Each row below holds a small network's activations on one input, seen along a few directions.
Each table varies a few parts of the input and shows all the possible inputs, shuffled.
Descriptions start from the smaller parts, as in this example, which fits no table here: values(3) and (point or ring(9) or (line(4) and ring(5))).
Shared parts are said once, and a part with two or three values counts as separate values.

A family of inputs:
R1: [ -4.0  21.5  11.2   2.2  20.4  54.6 -35.6   0.4  39.1 -20.5   8.6]
R2: [ 28.9 -13.9 -41.5 -22.6 -27.9 -45.0   6.8  -7.5 -53.9  11.5  -8.7]
R3: [ 40.4  16.8 -25.0 -16.0 -55.0 -23.4   0.7  11.5 -73.7  15.2  -6.1]
R4: [-18.6   1.5  17.6 -31.4  31.5  55.0 -14.2  29.3  37.5 -13.8  -0.8]
R5: [-18.8   9.1  58.6  12.4  52.3 -22.6  29.4  12.5  -3.0 -25.7  -8.2]
R6: [-23.4  14.0  12.1 -16.3  37.2  64.0  18.7   2.9  24.7 -33.0 -16.8]
R7: [ 34.4 -68.8 -32.6  33.5 -32.2 -40.4   0.8 -15.7 -26.2  -2.7 -25.0]
R8: [-42.5  24.2  15.7  22.8  -2.0   3.6 -11.5 -32.9  36.0  55.0  15.1]
R9: [  2.6  -8.9  29.5  10.6  40.0  21.9  54.8  21.6  33.2 -17.0  17.7]
R10: [-39.9  36.7  -4.0  20.3  10.9   3.9 -20.5  -4.1  36.9  26.7  11.7]
R11: [ 46.9 -41.3 -28.6  -1.9 -35.7 -54.3   7.4 -16.0 -17.0  -4.1 -23.1]
R12: [-51.4  15.7   9.7   6.3  -1.8   9.0 -31.9   7.3  39.0  -5.8  19.5]
R13: [ 45.3  -6.6 -22.8 -20.0 -37.7 -26.2  -4.9  -9.5 -72.5  14.2  16.0]
- Describe the family of inputs behind these rows. => line(5) or line(8)
- Start at R8 and move only the line(8) part, one step at a time. The first step leads to R10. Which rows follow, in order? => R12, R1, R4, R6, R9, R5

A family of inputs:
R14: [ -5.4  35.6 -11.7 -29.8   2.8  64.8 -13.7  -5.4  12.3  16.4  17.5]
R15: [ 78.7 -28.0 -53.8 -46.5 -65.0 -38.4  -2.9  16.7 -91.8  -2.7  -1.5]
R16: [ -6.1   2.5 -13.2 -27.5   7.5  51.6 -36.8   7.6  32.5 -34.3 -20.1]
R17: [-26.7  63.7  30.8 -30.2  12.0  31.7 -24.0  15.3 -25.5  10.1  20.3]
R18: [-46.8  57.2  19.6  22.8  -2.5 -31.2 -20.4  -4.3  11.0  33.2  28.4]
R19: [ 25.6 -14.0  11.5  -0.4  25.9  44.6  11.9  23.3  13.6 -46.6  -6.0]
R20: [ 51.6 -35.5 -51.5  22.0 -70.1 -86.1  -0.6 -41.4 -79.6  32.9 -24.7]
R21: [-40.6 -26.1 -14.3  23.1  -1.6  -2.0 -36.8 -12.6  51.8   2.3  -8.3]
R22: [  5.8  -5.4  32.0 -15.5  45.9  14.0  68.7  32.0 -19.2 -46.6 -16.2]
R23: [ -2.9 -26.1  40.6  20.3  47.3 -46.9  57.2  -4.0  14.8  -6.4 -10.4]
R24: [-32.2  18.3 -11.5  22.1 -17.3   8.7 -10.4 -16.9  41.3  51.1  17.1]
R25: [ -0.9 -42.3  21.4  39.5  15.3 -10.8   7.9 -10.2  38.9  -9.4   3.9]
- Describe the family of inputs behind these rows. => values(2) and (point or line(5))
- The inputs of R23 and R22 match in every part but the values(2) part. If R20 is changed in the same way as R23 into R22, which row does it become? => R15
- Which other rows does R24 become when the values(2) part takes its other values? List them by row number. => R14

A family of inputs:
R26: [ 39.0 -30.1 -30.5   7.5 -35.3 -46.0  -1.2 -16.6 -26.4   7.7  -6.9]
R27: [ 47.3 -29.9   6.8 -16.7   6.1 -19.2  46.3  31.7 -57.5 -42.0 -15.2]
R28: [-38.1  12.9  -7.8  14.6 -19.5 -10.4 -47.6 -17.7  21.3  22.4  16.0]
R29: [-13.0   4.9   5.2 -26.8  26.1  54.7  -4.7  16.6  31.3 -36.3  -3.9]
R30: [ 49.2 -27.4   9.3 -24.7   6.5 -17.7  49.1  27.6 -76.6 -43.2 -14.7]
R31: [ -2.1  30.3 -39.9  -7.6 -29.9  23.1 -37.4 -11.6  -6.0  32.7  13.3]
R32: [ 34.7 -40.1   7.6   3.4  20.3  -5.5  37.9  16.0  -5.8 -40.0  -9.1]
R33: [ 44.7 -26.5 -34.4   0.6 -40.6 -52.4   5.0 -12.4 -39.9   7.3 -11.7]
R34: [ 19.0 -47.4  12.5  13.3  24.3   6.6  34.9   7.6  24.9 -26.3 -16.1]
R35: [-13.8  13.3 -38.7 -12.7 -33.5  19.2 -48.5  -7.2   8.1  17.0   7.4]
R36: [ -5.2  29.7  35.8 -23.9  36.0  32.9  18.4  17.5   2.0  -7.1  20.5]
R37: [-36.2   7.2  31.6   3.4  45.2  11.7   6.5  15.0  44.9  -9.9  -3.2]
R38: [ -1.4  20.8   4.9 -21.0  29.0  58.5   5.7  13.3  18.5 -21.4   2.7]
R39: [-12.7  10.4 -12.2  14.8 -23.6  -0.2 -59.8 -10.4  10.0  11.6   3.9]
R40: [-41.6  23.1  48.1  26.7  51.9  -4.4  34.4   2.0  31.1   5.6   2.8]
R41: [-38.1  21.6  39.6  19.7  43.8   2.6  25.3   1.4  39.4  -7.0   3.0]
R42: [ 22.1 -39.4 -24.4  20.5 -35.1 -31.6  -5.2 -23.0   5.1  21.9  -9.4]
R43: [ 52.8 -14.9 -30.1 -26.8 -41.3 -60.0  12.7  -9.3 -97.7   4.9 -21.9]
R44: [-40.2  28.5   2.3  33.1 -20.0 -31.2 -15.9 -24.2  17.9  41.7  19.9]
R45: [ -6.4  39.4  -7.3 -13.0 -23.6  -3.1 -23.5  -8.5 -22.0  47.8  32.3]
R46: [ -8.6  42.9 -12.9  -8.7 -32.9  12.1 -26.2  -7.9 -15.1  42.6  21.6]
R47: [ -9.4  20.5 -32.9 -13.3 -37.8  30.0 -44.4  -4.2   2.0  25.2   2.8]
R48: [  5.7 -42.3 -24.7  28.4 -22.1 -23.8  -5.1 -34.3  12.0  20.8  -9.2]
R49: [-43.3  30.2  11.6  38.9 -11.6 -37.3  -6.0 -24.0  10.7  53.8  19.5]
R50: [-11.7   3.0  29.1   0.7  36.2  35.6 -14.5  15.8  31.7 -39.3  -8.7]
R51: [-35.5   6.4  31.0   0.3  42.3  23.7  -3.8   6.8  42.5 -26.5  -0.1]
R52: [-37.9  13.7  -5.8  16.9 -16.6 -21.6 -35.2  -9.1  24.3  38.5  12.5]
R53: [ 40.5 -37.6   3.7  -2.1  13.1 -11.7  43.2  21.0 -19.0 -40.2 -11.5]
R54: [ -6.8  32.9  30.8 -20.9  27.3  47.9  15.4  17.2   9.6 -12.4   9.5]
R55: [ 52.0 -17.4 -31.7 -17.2 -43.5 -60.6   9.1  -4.2 -78.6   5.7 -19.9]
R56: [ -8.3  10.8  12.2 -26.9  21.8  65.1  -0.3  19.7  25.8 -29.7  -8.5]
R57: [  3.0 -49.4  11.3  19.9  37.1  13.1  35.6  -4.6  31.4 -26.0 -17.7]
- Describe the family of inputs behind these rows. => values(2) and (line(6) or line(10))
- The inputs of R28 and R51 match in every part but the values(2) part. If R33 is changed in the same way as R28 into R51, which row does it become? => R53
- Which other rows does R57 become when the line(6) part takes its other values? List them by row number. => R27, R30, R32, R34, R53

A family of inputs:
R58: [ 40.9  -0.5 -13.8   0.5 -32.7 -41.9  20.9   1.6 -78.1   3.2  -2.6]
R59: [ 19.4 -47.4 -28.2  11.7 -22.4 -36.4  11.6 -15.5 -15.1   7.8  -5.7]
R60: [-27.0   5.7  10.2  42.2   5.9  22.0 -18.6 -23.1  57.9  23.1  10.9]
R61: [ 33.2 -24.9 -41.7  -6.0 -37.7 -25.6 -17.3  -0.1 -23.9 -14.0 -18.7]
R62: [-58.4  35.9   1.2   4.2  -8.8  18.9 -43.4  -2.4  35.1  29.8   9.3]
R63: [-29.1  62.2 -14.3 -28.9  -8.1  59.9 -35.5  -1.5  19.0  31.2  28.4]
R64: [-56.1  32.5  24.7  27.2  14.7 -21.9 -30.4 -16.4  38.6  25.8  20.0]
R65: [ 50.5 -16.8 -23.4 -29.0 -34.1 -12.5 -18.6  -3.4 -60.7  -4.0 -10.4]
R66: [ -9.0 -11.9  44.5 -10.6  77.5  44.9  54.3  20.4  26.7 -62.6 -29.5]
R67: [ 30.3 -23.1 -10.0   3.6 -18.7 -56.5  36.9  -8.5 -30.5  22.8  -7.8]
R68: [  5.3 -11.7  50.6 -14.9  64.5  49.0  40.1  48.9  31.0 -63.1   6.2]
- Describe the family of inputs behind these rows. => values(2) or line(4) or ring(5)

A family of inputs:
R69: [ 82.5 -37.8 -28.6 -30.2 -11.4 -27.4  46.3  34.4 -74.3 -23.1  -8.5]
R70: [ 38.9 -46.8 -22.7  14.3 -24.8 -42.1  10.7 -17.2 -36.6 -35.9 -32.4]
R71: [ 11.4  -5.5 -34.5  26.0 -35.3 -61.0 -44.4 -11.6 -18.6  22.1   6.5]
R72: [-43.0  38.7  40.8   2.1  31.3  32.1  -5.7  20.0  16.3 -18.7  -8.4]
R73: [ 15.7 -26.9 -14.3  23.0 -34.8 -50.4 -41.2 -26.2 -11.3  26.5 -23.6]
R74: [-36.9  -6.9   8.0   9.9  26.7  52.0   9.2  10.9  55.4   9.7   2.8]
R75: [-26.7  12.5   8.6  10.4  17.5  66.2  -3.7   4.3  51.6  -5.0  -6.3]
R76: [ 33.2   8.8 -29.0  10.2 -61.8 -42.7  -9.4  -8.1 -57.5  36.9  19.8]
R77: [-53.1  19.1  40.0   1.2  40.9  17.3   7.1  26.1  20.2  -4.2   1.8]
R78: [-42.3  31.6  33.7 -10.9  40.2  38.2 -24.0   9.6  12.3 -32.0  17.1]
R79: [  5.8 -18.3 -28.3  11.2 -61.8 -46.6 -30.0  -6.3 -25.6  31.7  28.6]
R80: [ -8.0 -33.5 -39.5  -6.9 -27.2 -64.7  11.0 -11.5 -13.9  -9.2 -34.6]
R81: [ 35.2  16.4 -37.8 -15.1 -64.3 -20.8  -0.8 -25.4 -66.4  44.5  -3.8]
R82: [-16.4  22.8  -5.0 -23.3  15.8  67.0 -37.3  14.3  64.6 -17.3   3.3]
R83: [ 37.2  14.3 -52.8 -36.3 -44.7 -26.9  12.9 -30.5 -79.0  53.4  -3.5]
R84: [-32.6  48.4  26.5 -31.3  30.1  33.6 -39.3  29.1  30.0 -30.8   1.2]
R85: [-18.3  11.9  16.6  36.8  39.8  31.3  37.5 -10.7  63.1   9.8  12.5]
R86: [-34.4  37.6  48.9  27.9  54.2  -2.8  35.2   4.2  27.6  -4.1  12.4]
R87: [-25.8   5.9   1.6  -2.0  25.8  72.0 -21.9  -5.4  47.3 -18.2  18.5]
R88: [-35.2  20.8  59.4  -3.3  46.7   1.9  16.9   2.7  36.6   2.2  19.0]
R89: [-19.2  -5.0  27.2   6.2  32.4  35.9  19.1 -11.7  71.9  16.1  19.1]
R90: [ 78.5 -42.2  -3.7 -14.8 -32.1 -29.4  39.6  17.2 -61.7 -32.2 -10.6]
R91: [ 53.9 -65.6 -15.2  -5.0  -3.2 -32.7  12.0  -8.1 -52.0 -22.1 -30.8]
- Describe the family of inputs behind these rows. => line(11) or (values(2) and line(6))
- Which other rows does R77 become when the values(2) part takes its other values? List them by row number. => R74
